These are the activations of a small network on made-up records, seen along a few directions, one row for each record.
Each row is followed by the record's values for the fields NEREM, LIFAN, RUZE, GUPUM, RAR, DUKAR.
Not every record has every field; a missing one is written missing.
Other fields move the rows too, some of them a lot.
In the rows, zero is written as 500.
Random noise pushes rows far along 8 fixed directions. That doesn't count. These rows show it; they differ only by the noise:
[525 496 382 514 382 450 565 436 522 466 362 455 555 550 542 456 495 497
 457 390 433 446 386 376 607 447 499 517]
[620 384 277 553 537 627 275 549 648 706 230 399 535 787 495 692 636 404
 438 560 620 616 456 391 289 653 347 542]
[566 688 477 658 577 502 708 437 257 488 645 598 240 361 516 716 259 605
 514 380 533 195 776 599 516 500 342 408]
[525 434 488 616 650 505 478 399 451 622 530 487 431 590 487 599 506 480
 603 462 567 573 590 325 501 493 425 504]
[370 441 635 515 539 295 624 405 474 319 651 498 625 309 425 382 550 547
 593 422 365 517 450 371 682 288 682 543]
[653 573 390 464 179 537 690 384 426 539 524 392 645 410 501 461 250 496
 430 350 373 377 467 115 745 479 461 471]
[490 358 506 397 279 636 293 464 641 349 499 352 339 273 495 496 520 482
 394 661 571 511 449 830 393 601 454 446]
[652 622 527 758 468 364 599 731 321 450 474 541 518 458 563 717 393 615
 395 463 627 357 751 690 467 537 396 343]
[615 380 586 537 341 545 519 425 413 466 557 450 498 410 533 393 378 537
 507 601 634 504 538 239 659 512 598 506]
[476 443 599 545 454 350 553 456 495 487 657 390 721 372 418 491 500 483
 564 391 374 652 513 307 648 377 523 449]

[548 320 557 543 519 664 330 376 450 765 588 422 429 642 555 417 501 428
 626 547 668 777 584 351 532 594 364 426] => NEREM: rire / LIFAN: missing / RUZE: labi / GUPUM: paka / RAR: lazuf / DUKAR: lin
[435 387 617 575 769 372 322 508 615 488 253 507 569 631 517 421 724 437
 504 609 576 747 412 687 384 418 624 503] => NEREM: baza / LIFAN: ledo / RUZE: fufe / GUPUM: zunu / RAR: kepo / DUKAR: dil
[680 461 565 617 540 698 376 513 374 789 565 491 476 532 506 493 452 449
 548 616 737 626 743 362 519 596 378 466] => NEREM: baza / LIFAN: ledo / RUZE: fufe / GUPUM: zage / RAR: missing / DUKAR: dil
[622 568 400 602 524 480 667 497 381 565 371 615 495 674 608 476 407 564
 494 486 562 331 505 259 556 499 593 598] => NEREM: baza / LIFAN: ledo / RUZE: labi / GUPUM: paka / RAR: lazuf / DUKAR: lin
[465 437 476 379 539 680 396 587 598 353 376 610 489 419 419 401 654 565
 390 720 570 355 456 661 311 555 665 663] => NEREM: baza / LIFAN: gami / RUZE: rofa / GUPUM: zunu / RAR: kepo / DUKAR: lin
[544 403 473 322 254 538 397 585 685 327 406 351 678 340 442 458 569 470
 348 690 473 518 303 543 451 533 617 567] => NEREM: baza / LIFAN: ledo / RUZE: labi / GUPUM: zunu / RAR: lazuf / DUKAR: dil
[608 556 522 576 418 367 585 679 453 236 376 537 534 346 528 588 452 572
 319 536 485 265 513 753 491 464 584 460] => NEREM: baza / LIFAN: ledo / RUZE: labi / GUPUM: zunu / RAR: lazuf / DUKAR: lin
[541 530 478 398 516 588 499 452 544 551 550 443 750 274 258 529 516 407
 444 508 304 480 503 424 499 438 532 549] => NEREM: baza / LIFAN: ledo / RUZE: labi / GUPUM: zunu / RAR: kepo / DUKAR: lin
[571 572 469 704 571 364 590 697 334 402 280 691 628 541 505 514 644 560
 425 424 586 260 551 518 561 405 580 555] => NEREM: rire / LIFAN: missing / RUZE: fufe / GUPUM: zunu / RAR: kepo / DUKAR: lin
[629 534 481 519 536 657 525 386 405 599 578 559 277 638 545 590 235 519
 567 595 616 435 614 272 455 613 423 520] => NEREM: rire / LIFAN: missing / RUZE: fufe / GUPUM: zunu / RAR: kepo / DUKAR: lin
[557 650 561 625 506 353 692 797 338 470 620 610 695 445 522 613 398 657
 450 547 548 388 768 581 444 545 554 473] => NEREM: zop / LIFAN: missing / RUZE: labi / GUPUM: paka / RAR: lazuf / DUKAR: lin
[242 561 566 485 720 176 583 546 606 426 526 526 768 552 406 549 691 486
 541 360 179 620 392 556 428 290 609 540] => NEREM: rire / LIFAN: missing / RUZE: ruva / GUPUM: paka / RAR: lazuf / DUKAR: lin
[577 662 486 602 566 336 618 802 439 491 437 561 905 434 339 648 632 543
 380 474 387 368 562 509 465 414 581 539] => NEREM: baza / LIFAN: ledo / RUZE: ruva / GUPUM: zunu / RAR: lazuf / DUKAR: dil
[485 561 573 423 624 466 599 483 539 400 583 566 476 442 415 615 345 537
 505 619 453 434 523 472 390 496 649 573] => NEREM: zop / LIFAN: missing / RUZE: ruva / GUPUM: zunu / RAR: kepo / DUKAR: dil
[455 476 556 493 585 594 530 403 419 403 523 667 301 368 460 426 497 553
 512 612 629 292 545 493 574 495 650 599] => NEREM: pigob / LIFAN: missing / RUZE: rofa / GUPUM: zunu / RAR: kepo / DUKAR: lin
[469 550 606 523 415 322 546 833 538 245 322 540 720 427 525 458 486 607
 288 678 524 507 490 831 389 479 700 462] => NEREM: zop / LIFAN: missing / RUZE: ruva / GUPUM: zunu / RAR: kepo / DUKAR: dil
[535 624 341 513 560 520 540 494 522 491 468 538 156 611 645 784 393 519
 465 401 497 323 541 709 323 583 294 464] => NEREM: baza / LIFAN: gami / RUZE: labi / GUPUM: paka / RAR: lazuf / DUKAR: lin
[740 264 703 698 407 405 350 693 460 559 436 394 769 649 591 432 508 500
 469 669 757 844 581 288 574 545 605 411] => NEREM: baza / LIFAN: ledo / RUZE: labi / GUPUM: zunu / RAR: lazuf / DUKAR: lin
[647 593 601 680 493 495 573 507 296 701 482 536 480 660 625 525 248 513
 540 407 633 617 690 382 625 538 362 345] => NEREM: rire / LIFAN: missing / RUZE: rofa / GUPUM: zunu / RAR: kepo / DUKAR: dil
[611 410 512 565 516 478 383 651 583 576 348 491 727 614 479 541 694 498
 427 559 615 604 512 331 445 505 551 563] => NEREM: baza / LIFAN: gami / RUZE: fufe / GUPUM: zage / RAR: missing / DUKAR: lin
[530 499 467 547 506 486 521 564 480 603 279 551 677 670 545 396 567 471
 478 505 561 534 448 285 549 450 544 558] => NEREM: rire / LIFAN: missing / RUZE: fufe / GUPUM: zunu / RAR: kepo / DUKAR: dil
[544 522 429 572 488 497 484 565 446 534 367 588 373 665 647 385 601 572
 501 469 661 433 467 554 548 545 499 538] => NEREM: baza / LIFAN: ledo / RUZE: ruva / GUPUM: zunu / RAR: lazuf / DUKAR: dil
[568 505 499 478 261 501 576 452 444 328 407 509 487 430 594 341 354 547
 383 552 509 338 405 524 674 467 586 475] => NEREM: rire / LIFAN: missing / RUZE: labi / GUPUM: zunu / RAR: lazuf / DUKAR: lin
[615 495 542 453 369 688 504 503 431 589 540 474 537 414 508 432 294 480
 444 659 595 508 621 446 525 586 548 463] => NEREM: zop / LIFAN: missing / RUZE: labi / GUPUM: zunu / RAR: kepo / DUKAR: dil
[433 380 673 352 547 516 449 388 565 454 615 496 772 309 292 294 535 435
 521 670 390 610 458 184 552 402 754 618] => NEREM: rire / LIFAN: missing / RUZE: fufe / GUPUM: zunu / RAR: kepo / DUKAR: lin
[416 289 436 333 620 753 239 306 706 756 578 351 409 613 429 527 654 331
 632 557 508 758 440 407 351 581 316 588] => NEREM: baza / LIFAN: gami / RUZE: fufe / GUPUM: paka / RAR: lazuf / DUKAR: lin
[409 401 562 524 692 372 297 523 704 566 518 366 595 586 421 714 619 390
 532 493 372 824 455 680 301 488 377 422] => NEREM: rire / LIFAN: missing / RUZE: fufe / GUPUM: zunu / RAR: lazuf / DUKAR: lin
[473 429 597 493 342 455 326 683 587 407 678 352 441 363 542 628 536 535
 493 538 557 635 527 803 410 583 439 357] => NEREM: fep / LIFAN: missing / RUZE: ruva / GUPUM: paka / RAR: lazuf / DUKAR: dil
[519 352 607 630 587 392 383 559 471 422 375 526 453 587 569 492 599 472
 500 614 648 623 493 627 518 466 540 455] => NEREM: rire / LIFAN: missing / RUZE: labi / GUPUM: zunu / RAR: lazuf / DUKAR: lin
[540 640 397 471 354 520 639 416 466 543 479 440 480 489 511 442 329 474
 491 332 359 489 491 464 599 499 347 429] => NEREM: baza / LIFAN: ledo / RUZE: ruva / GUPUM: zunu / RAR: kepo / DUKAR: lin
[494 674 442 485 739 522 658 435 421 455 351 681 417 479 443 589 381 548
 416 575 514 167 596 516 383 509 607 657] => NEREM: fep / LIFAN: missing / RUZE: fufe / GUPUM: zunu / RAR: kepo / DUKAR: lin
[371 487 378 288 472 614 501 438 647 407 572 507 419 426 452 484 555 556
 468 493 331 352 358 504 390 500 547 659] => NEREM: baza / LIFAN: gami / RUZE: ruva / GUPUM: paka / RAR: lazuf / DUKAR: lin
[361 448 635 521 628 487 426 557 523 499 574 553 548 347 401 399 629 516
 547 576 524 614 589 711 427 471 586 501] => NEREM: fep / LIFAN: missing / RUZE: rofa / GUPUM: zunu / RAR: kepo / DUKAR: lin
[467 528 515 625 752 437 583 549 360 532 573 633 303 704 601 627 514 626
 687 482 666 413 609 344 458 519 552 582] => NEREM: fep / LIFAN: missing / RUZE: ruva / GUPUM: paka / RAR: lazuf / DUKAR: dil
[550 481 578 314 379 573 517 525 529 380 627 478 584 257 364 484 428 532
 363 707 458 353 483 375 459 511 685 601] => NEREM: baza / LIFAN: gami / RUZE: ruva / GUPUM: paka / RAR: lazuf / DUKAR: lin
[468 526 554 697 715 320 514 594 494 677 591 481 726 537 380 693 623 417
 603 292 386 729 609 472 503 422 358 385] => NEREM: fep / LIFAN: missing / RUZE: rofa / GUPUM: zunu / RAR: kepo / DUKAR: lin
[380 615 502 330 560 485 638 443 563 447 681 555 547 393 384 487 401 555
 545 535 307 421 484 469 417 462 660 605] => NEREM: zop / LIFAN: missing / RUZE: ruva / GUPUM: paka / RAR: lazuf / DUKAR: dil

Here are new rows. What are their fields?
[479 513 482 455 537 442 522 606 540 537 594 464 796 390 344 585 551 519
 468 511 391 490 526 351 448 490 560 576] => NEREM: fep / LIFAN: missing / RUZE: labi / GUPUM: paka / RAR: lazuf / DUKAR: lin
[484 544 373 349 525 611 485 244 580 537 655 411 312 348 403 666 430 416
 532 367 330 424 415 479 507 479 315 500] => NEREM: baza / LIFAN: ledo / RUZE: labi / GUPUM: zunu / RAR: lazuf / DUKAR: dil
[405 567 421 468 687 515 545 289 482 544 444 555 210 623 594 493 490 507
 591 404 426 450 427 598 458 463 470 543] => NEREM: baza / LIFAN: ledo / RUZE: ruva / GUPUM: paka / RAR: lazuf / DUKAR: dil
[513 548 312 454 625 632 484 459 563 691 427 520 428 641 443 616 537 461
 514 519 461 412 454 395 356 548 439 644] => NEREM: baza / LIFAN: ledo / RUZE: ruva / GUPUM: paka / RAR: lazuf / DUKAR: dil
[461 512 438 404 602 643 503 407 516 708 645 471 547 466 353 499 471 440
 565 566 397 507 582 312 422 548 526 586] => NEREM: fep / LIFAN: missing / RUZE: ruva / GUPUM: paka / RAR: lazuf / DUKAR: lin
[558 671 346 409 234 502 622 623 512 469 484 454 658 416 468 569 419 527
 337 381 340 226 396 423 535 513 434 496] => NEREM: rire / LIFAN: missing / RUZE: ruva / GUPUM: paka / RAR: lazuf / DUKAR: dil
[399 532 443 534 477 433 543 539 574 469 397 492 538 596 562 462 523 512
 477 349 410 571 467 723 488 466 432 437] => NEREM: zop / LIFAN: missing / RUZE: rofa / GUPUM: zunu / RAR: kepo / DUKAR: lin
[604 352 595 462 530 726 398 587 455 603 757 528 509 362 334 597 501 542
 554 847 723 446 676 207 357 666 680 661] => NEREM: fep / LIFAN: missing / RUZE: ruva / GUPUM: paka / RAR: lazuf / DUKAR: lin
[589 485 348 428 507 668 549 525 533 348 206 678 389 514 459 427 568 550
 333 718 633 134 355 401 437 515 716 747] => NEREM: baza / LIFAN: gami / RUZE: rofa / GUPUM: zunu / RAR: kepo / DUKAR: lin
[355 531 534 436 503 453 528 498 567 377 531 511 589 355 405 405 541 492
 488 430 324 484 427 774 511 399 530 463] => NEREM: rire / LIFAN: missing / RUZE: rofa / GUPUM: zunu / RAR: kepo / DUKAR: lin
[542 497 551 487 330 476 615 261 436 465 600 428 299 422 656 388 289 484
 526 339 439 539 467 516 769 427 375 361] => NEREM: baza / LIFAN: gami / RUZE: labi / GUPUM: zunu / RAR: lazuf / DUKAR: lin
[525 515 306 444 743 851 451 425 477 599 365 734 157 594 446 516 610 513
 499 672 712 187 557 544 274 648 509 725] => NEREM: baza / LIFAN: gami / RUZE: rofa / GUPUM: zunu / RAR: kepo / DUKAR: lin
[385 472 436 410 576 443 451 524 713 408 360 501 554 563 444 438 667 458
 447 526 392 559 326 718 356 460 566 568] => NEREM: baza / LIFAN: gami / RUZE: ruva / GUPUM: zunu / RAR: kepo / DUKAR: lin
[550 610 485 424 255 477 607 561 500 584 525 368 717 489 560 353 325 530
 436 469 386 543 493 437 559 546 505 438] => NEREM: baza / LIFAN: ledo / RUZE: ruva / GUPUM: paka / RAR: lazuf / DUKAR: dil
[487 527 594 532 436 379 565 583 480 581 658 445 918 323 310 444 555 453
 541 321 281 687 568 315 659 387 524 434] => NEREM: fep / LIFAN: missing / RUZE: rofa / GUPUM: zunu / RAR: kepo / DUKAR: lin
[543 643 517 449 385 613 631 471 417 531 669 518 551 213 377 490 314 507
 462 480 384 349 648 498 593 520 468 462] => NEREM: fep / LIFAN: missing / RUZE: rofa / GUPUM: zunu / RAR: kepo / DUKAR: lin
[562 537 506 524 315 465 606 484 416 340 382 540 339 450 670 388 383 568
 410 533 585 301 450 631 588 511 561 511] => NEREM: baza / LIFAN: ledo / RUZE: labi / GUPUM: paka / RAR: lazuf / DUKAR: lin
[753 558 539 684 422 633 592 566 262 812 532 523 620 556 543 516 288 536
 514 526 734 492 813 170 622 615 409 420] => NEREM: fep / LIFAN: missing / RUZE: fufe / GUPUM: zunu / RAR: kepo / DUKAR: lin
